Each row below holds a small network's activations on one input, seen along a few directions.
Each table varies a few parts of the input and shows all the possible inputs, shuffled.
A made-up example of a description, with smaller parts first: one of 2 separate values, together with either a single point or one of 9 places around a ring or (one of 4 places along a line, together with one of 8 places around a ring).
Shared parts are said once, and a part with two or three values counts as separate values.
In the rows, 128 means zero.

Other details of the inputs shift rows strongly along three fixed directions, in all tables alike. That doesn't count.

A family of inputs:
row 1: [176 145 126 152  93  84 164 132 104 179 123]
row 2: [ 93 126 112 140 134 121 122 135 146 102 131]
row 3: [139 105 215  79  99 149 128 114  99 187 156]
row 4: [ 94 149 143 132 190 130 183 120 151  60 165]
row 5: [119  75 125  98 135 173  32 140 182 121 118]
row 6: [119 134  43 150 134 119  98 145 131  84 114]
row 7: [184 100 131  96  90 131  89 121 141 197 105]
row 8: [109 185 171 146 122  73 238 114 133 109 164]
row 9: [ 97  78 131 126 136 159  32 163 148 132 129]
row 10: [117 123  56 177 136 122  99 148 143  83 107]
row 11: [152 127  83 165 115 149  77 128 104  94  85]
row 12: [116 153  84 148 172 141 144 119 137  79 150]
row 13: [ 80 154 160 115 171 140 185 124 150  66 168]
row 14: [145 102 188 101  93 131 133 103 101 185 110]
row 15: [185 152  84 163  89  89 112 137  98 170  80]
row 16: [ 93 160 128 112 172 139 182 130 141  62 168]
row 17: [138 136  55 147 135 147 114 137 112  88  91]
row 18: [167 144 131 148  93 113 170 110  99 166  80]
row 19: [ 48  84 232  69 156 161  82 156 166 132 194]
row 20: [140 131  67 169 144 146  82 117 130 123  86]
row 21: [154 171 147 133 148  93 229 102 116 127 151]
row 22: [164 159 125 135  87  79 159 122 102 180 108]
row 23: [104  82 158  74 134 171  84 126 119 127 146]
row 24: [139  97 179  94  93 111 134 131 118 220 145]
Each input here is: one of 2 separate values, together with either a single point or one of 5 places around a ring or one of 6 places along a line.
The inputs of row 16 and row 13 match in every part but the choice among 2 separate values. If row 21 is changed in the same way as row 16 into row 13, which row does it become? -> row 4
Which other rows does row 24 become when the place on the ring of 5 takes its other values? List them by row number. -> row 1, row 6, row 15, row 22

A family of inputs:
row 25: [ 87  88 123  81 181 186  64 128 165 113 137]
row 26: [173 144  62 160 104 103 121 129 111 132  97]
row 27: [122 103 106 134 130 145  62 146 124 141 108]
row 28: [189 116 132 106 107 129 113 106 121 211 100]
row 29: [104 132 147 111 132 116 155 129 128 128 152]
row 30: [168 183 120 165  94  68 229 104 104 151 112]
row 31: [148 138 141 149 111 107 151 122 114 162 119]
row 32: [114 112 191  91 111 122 143 123 124 186 146]
row 33: [110 158  77 161 144 117 158 130 136  62 132]
row 34: [145 120  92 153 118 122  87 137 113 149  93]
row 35: [152  94 175  97 107 169  91 112  82 204  97]
row 36: [115 130 186 103 122 118 177 125 138 142 161]
row 37: [161 110 150 103 122 143  92 109 127 211  95]
row 38: [113 141 101 147 145 114 139 139 120  98 139]
row 39: [ 91  96 136  87 158 197  80 120 117  87 129]
row 40: [140 155 133 139 109  90 188 116 112 148 127]
row 41: [113 101 138 132 141 147  84 137 138 124 127]
row 42: [135 120  77 156 124 141  55 140 130 119  83]
row 43: [143 171 114 157 134  94 215 118 135  72 163]
row 44: [119 168 141 144 132  96 195 123 125 108 154]
row 45: [138 133 121 128 124 123 134 132 134 119 145]
row 46: [105 128 121 150 155 136 128 136 142  84 146]
row 47: [112 130 152 116 129 122 130 134 127 141 144]
row 48: [ 74 105 123 121 165 159  99 137 162  61 150]
row 49: [ 67 113 105 121 168 165  89 146 162  54 153]
row 50: [131 157 106 160 130 109 149 128 127 102 122]
row 51: [137 124 191 110  97 112 167 108 123 193 131]
row 52: [131 137 171 120 115 112 180 119 134 141 144]
row 53: [100  97 179 100 134 147  98 138 134 160 151]
row 54: [131 115 124 103 140 169 111 115 109  97 133]
row 55: [122 124 154 120 119 124 117 131 124 158 130]
row 56: [150 146  51 182 121 115 121 120 126  91  77]
row 57: [171 131 127 129 105 148 114 104  78 158  74]
row 58: [120 136  77 152 142 133 113 142 147  66 117]
row 59: [125 150  86 162 146 119 153 132 145  49 123]
row 60: [141 120  70 157 123 124  78 144 110 136  88]
row 61: [124 119 149 105 115 119 131 136 123 157 133]
row 62: [ 99 141 108 154 162 135 124 135 152  48 139]
row 63: [161 143  40 169 112 112  97 142 115 112  72]
row 64: [161 124 103 134 103 121 105 131 120 156 112]
row 65: [155  97 173 119  91 128  91 122 111 226 103]
row 66: [ 91 126 208 100 139 132 161 124 146 131 179]
row 67: [165 122 106 135 133 136 109 113 122 180  91]
row 68: [119  97 133  87 158 168  82 128 156 140 123]
row 69: [100 126 189  94 132 122 172 131 141 132 174]
row 70: [122  87 176  88 123 148  92 130 142 154 153]
row 71: [129 124 142 117 117 124 132 134 133 141 128]
row 72: [129 173 140 153 134  93 233 117 139  77 155]
row 73: [108 115 187  89 132 136 147 131 147 134 186]
row 74: [202 145  58 176  84 100 116 118 106 154  69]
row 75: [102 138 170 125 142 126 155 126 145 106 158]
row 76: [ 96 132  96 134 153 133 101 147 136  80 136]
row 77: [176 169 110 151  96  73 204 118 103 147 129]
row 78: [113 118  78 133 140 141  80 154 138  89 113]
row 79: [106 152 179 121 137 110 187 122 136 119 171]
row 80: [123 109 155  95 121 132 114 139 131 155 154]
row 81: [ 95 120  98 137 157 141  94 150 134  88 139]
row 82: [119  88 121  98 127 157  51 151 138 143 133]
row 83: [187 137 116 132  92 135 137  98  77 157  67]
row 84: [ 98 150 146 129 143 119 187 124 142  92 166]
The inputs of row 57 and row 35 match in every part but one. If row 37 is changed in the same way as row 57 into row 35, which row does it become? -> row 67
The inputs of row 72 and row 43 match in every part but one. If row 83 is changed in the same way as row 72 into row 43, which row does it become? -> row 54
What is each input in this table made of? -> one of 5 places along a line, together with either one of 2 separate values or one of 10 places along a line
Which other rows agree with row 48 in the place on the line of 5? List them by row number. -> row 25, row 29, row 30, row 32, row 33, row 39, row 40, row 49, row 51, row 56, row 84
Which other rows does row 54 become when the choice among 2 separate values takes its other values? List them by row number. -> row 28
